These are the activations of a small neural network, seen along a few directions. Each row is one input.
Each table varies a few parts of the input and shows all the possible inputs, shuffled.
Descriptions start from the smaller parts, as in this example, which fits no table here: one of 8 places around a ring, together with either a single point or one of 9 places along a line or (one of 3 separate values, together with one of 6 places along a line).
Shared parts are said once, and a part with two or three values counts as separate values.
(in the rows, 128 means zero)

A family of inputs:
r1: [108  50 126 147 122 156 209 180 122 106 167]
r2: [151 138 130 111 129  93 141 113 126 156 110]
r3: [137 144 121 122 149 114 116 145  93 109 124]
r4: [132 139 136 112 119 132 114  95 150 144 123]
r5: [136  40 127 141 100 144 218 144 157 136 159]
r6: [108 140 133 131 107 127 114 105 164 154 122]
r7: [159 137 122 107 121 106 131 113 130 146 119]
r8: [ 99 147 128 157 133 136  98 139 130 119 130]
r9: [126 136 130 127 109 141 105 103 154 144 116]
r10: [132 146 124 128 153 129 106 133 102 104 127]
r11: [116 143 128 132 139 140  98 130 111 104 135]
r12: [154 138 127 112 124 121 121 103 139 141 122]
r13: [133 145 129 128 155 102 125 150  93 122 111]
r14: [102 147 130 137 132 150  98 137 119 105 127]
Q: Changing only one part turns r12 into r10. The same change can be made to r5. Which row results?
A: r1
Q: What do these inputs look like to the network?
A: one of 2 separate values, together with either a single point or one of 6 places along a line
Q: Which other rows does r13 become when the choice among 2 separate values takes its other values? List them by row number.
A: r2
Q: Which other rows does r3 become when the choice among 2 separate values takes its other values? List them by row number.
A: r7

A family of inputs:
r15: [ 89 175 139 132 144 152  74 131 129 100 114]
r16: [173 116 123 128 146 135 133 126 100 107 167]
r17: [ 96 166 138 131 128 103  93  91 150 157 115]
r18: [118 144 140 121 136 142  89  68 155 131 130]
r19: [138 128 123 108 101  99 130 146 122 161  96]
r20: [ 91 162 118 134 154 110 114 163 115 129  90]
r21: [101 154 133 129 138  84 119 114 145 170 110]
r22: [ 72  26 129 166 111 177 231 192 147  91 167]
r23: [121 168 135 118  96 148  68 112 146 151 113]
r24: [149 117 134 101 142 106 169  91 129 138 143]
r25: [108  14 117 154  62 174 232 173 169 145 157]
r26: [156 120 120 101  99 110 152 133 122 149 109]
r27: [162 133 126 107  99 155 128 107 142 129 117]
r28: [158 122 120 143 138  98 138 145  92 126 142]
r29: [117 167 125 123  92 127  84 123 142 158  97]
r30: [165 130 125 149 140 144 112 120 114 104 144]
r31: [123 159 115 120  98 103 112 141 140 171  96]
r32: [168 118 119  92 107 130 160 124 119 142 125]
r33: [159 111 142  98 146 127 159  88 150 121 144]
r34: [120 121 133 118 137  72 134 118 140 152 109]
r35: [124 164 134 159 136 138  53 126 118 127 140]
r36: [ 83 179 130 136 139 129  92 140 121 111 104]
r37: [103 164 133 124 145 165  87 116 124  87 125]
r38: [126 152 113 160 143  91  89 159 113 144 121]
r39: [136 121 141 111 136  89 160 101 126 148 129]
r40: [124 151 136 116 146 157 130 123 116  82 132]
r41: [121 162 125 162 134 116  67 140 113 133 127]
r42: [139 123 127 101 159 153 151 134 104  87 133]
r43: [117  15 123 198 107 163 221 189 139 124 187]
r44: [122 131 130 114 150 113 152 154  99 101 114]
r45: [171 116 118 132 148 116 140 139  91 116 155]
r46: [135 127 125 108 159 134 163 142  94  99 124]
r47: [134 127 132 112 132 127 122  75 154 119 137]
r48: [138 148 123 110  96 162  83 100 150 131 116]
r49: [142 145 123 155 137 149  66 112 121 106 143]
r50: [143 122 120 151 140  87 114 161 101 131 122]
r51: [ 96  13 137 163 103 155 243 142 181 143 169]
r52: [103 138 131 120 152 104 131 166  98 116 101]
r53: [175 112 120  89 109 148 150 113 129 133 128]
r54: [102 162 148 128 133 127  75  81 158 147 125]
Q: What do these inputs look like to the network?
A: one of 4 separate values, together with either a single point or one of 9 places around a ring
Q: Changing only the choice among 4 separate values turns r42 into r53. The same change can be made to r40. Which row results?
A: r27
Q: Which other rows does r34 become when the choice among 4 separate values takes its other values? List them by row number.
A: r19, r50, r52
Q: Which other rows does r41 become when the choice among 4 separate values takes its other values? List them by row number.
A: r17, r29, r36

A family of inputs:
r55: [127 228 138 114 148  94  34 109 111 138  78]
r56: [128 111 123 127 115 108 151 134 142 147 127]
r57: [135 109 126 123 123 108 150 147 127 135 124]
r58: [142 118 122 138 117 122 147 147 115 133 146]
r59: [ 98 113 128 154 138 136 134 163 120 111 131]
r60: [146 225 127 112 143 119  16  87 116 131  94]
r61: [106 108 134 144 146 153 136 131 119 101 144]
r62: [105 114 136 134 108 127 146 123 156 152 117]
r63: [134 113 128 114 135 122 159 143 119 118 130]
r64: [144 106 125 114 129 127 154 114 127 122 131]
r65: [116 112 132 133 146 130 155 144 111 108 133]
r66: [152 115 123 125 121 142 142 136 122 121 144]
r67: [127 107 123 105 121 121 156 126 141 140 120]
r68: [135 111 125 139 130 146 130 144 119 108 149]
r69: [137 105 126 105 118 130 147 111 143 137 133]
r70: [133 110 124 108 128 115 157 133 128 125 126]
r71: [126 114 123 147 127 136 136 157 111 122 145]
r72: [116 116 126 155 133 158 126 141 126 107 154]
r73: [136 221 135 104 157 112  34  77 113 126  88]
r74: [106 119 134 112 110 140 150 121 159 143 118]
r75: [126 231 134 102 157  98  44  93 115 129  88]
r76: [116 111 131 148 142 122 148 155 111 118 132]
r77: [146 105 119 138 120 117 145 135 125 141 130]
r78: [133 112 126 136 132 114 156 148 116 125 125]
r79: [149 105 121 121 110 138 137 118 148 140 135]
r80: [143 111 128 112 133 134 151 130 121 115 141]
r81: [116 115 132 116 109 143 142 104 165 135 134]
r82: [138 107 125 137 108 121 145 125 137 153 129]
r83: [127 115 132 130 140 137 145 133 119 101 153]
r84: [153 111 124 126 117 128 141 122 131 130 147]
r85: [124 110 129 132  99 150 132 107 161 142 132]
r86: [107 115 126 164 132 145 128 156 118 119 148]
r87: [ 98 114 136 144 151 145 146 146 117 109 132]
r88: [118 117 125 141  96 137 136 126 162 152 132]
r89: [138 224 132 128 144 103  25  96 107 145  88]
Q: Changing only one part turns r81 into r85. The same change can be made to r73. Which row results?
A: r60
Q: What do these inputs look like to the network?
A: one of 5 places around a ring, together with either a single point or one of 6 places along a line
Q: Which other rows agree with r67 in the place on the ring of 5? List them by row number.
A: r63, r65, r70, r74, r75, r87
Q: Which other rows does r65 become when the place on the ring of 5 takes its other values? List them by row number.
A: r68, r71, r76, r83
Q: Which other rows does r62 become when the place on the line of 6 takes its other values? List them by row number.
A: r56, r57, r59, r76, r78

A family of inputs:
r90: [124 124 103 115 120 106 172 183  76 128 148]
r91: [ 98 104 107 159  47 158 160 165 182 182 134]
r92: [166  97 125 129 132  91 164 124  77 177 134]
r93: [170  69 134 117 181 117 191 146  80  73 159]
r94: [ 73 113 145 122  89 150  92  87 163 126 139]
r95: [148 195 148 109 118 134 105  53 165 158  97]
r96: [ 95  79 120 188  92 146 128 118 178 126 175]
r97: [149  81 136 104 113 148 203  93 163 125 108]
r98: [164 169 152 109 157 107  72 105  69 105 108]
r99: [102 187 119 127 151 175  47  82 117 101 155]
r100: [116 147 145 117 129  89 155  77 204 161  88]
r101: [ 97 137 138 128  68 142 124 130 196 168 100]
r102: [108 167 114 141 141  80 108 167  87 104  77]
r103: [125 148 110 138 109 173  31  70 176  89 129]
r104: [ 49 108  89 176 162 155 128 209 107 119 120]
r105: [186  77 148  94 125  96 191 107 117 170 158]
r106: [ 79 150 152 115 107 146  92 138 147  88 122]
r107: [ 89  93 137 162 110 152 123 171 140 102 161]
r108: [164 129 112 156 166 119 177 184  82  76 154]
r109: [128 122  86 183 129  94 132 218  90 102  97]
r110: [139  87 123 148  97 181 190 122 177 146 161]
r111: [192 176 121  91 137  85  78  86 146 177 121]
r112: [ 99  76 138 162 206 169 154 184 112  73 151]
r113: [166 140 167 101 144  67 133  90 101 161 105]
r114: [116  47 126 140 108 193 156  91 148  73 178]
r115: [138 158 147 141  99 163  66  98 180 172 124]
r116: [192 189 126  64 138 120  79  88  78 153 120]
r117: [150 230 123 147 148 110  64 141  67 111 114]
r118: [ 54 162 140 152 180 130  96 170 124 122 106]
r119: [107  95 143 125  83 123 178 118 152 190 107]
r120: [118  98 130 136 141 190 167 131 125  57 190]
r121: [193  97 118  66 141 134 198 125  73 127 164]
r122: [ 93 214 144 153 179 157  49 147 108 112 125]
r123: [136 136 129 109 160  70 123 142 118  98  93]
r124: [144  87  91 108  90  77 159 142 135 185 109]
r125: [143 119 120  78 112  63 124 109 149 171  76]
Q: What do these inputs look like to the network?
A: one of 4 places along a line, together with one of 9 places around a ring
Q: Changing only the place on the line of 4 turns r99 into r106. The same change can be made to r95. Which row results?
A: r100
Q: Which other rows does r109 become when the place on the ring of 9 takes its other values? List them by row number.
A: r90, r91, r92, r96, r104, r107, r119, r124
Q: Which other rows does r120 become when the place on the ring of 9 takes its other values? List them by row number.
A: r93, r97, r105, r108, r110, r112, r114, r121
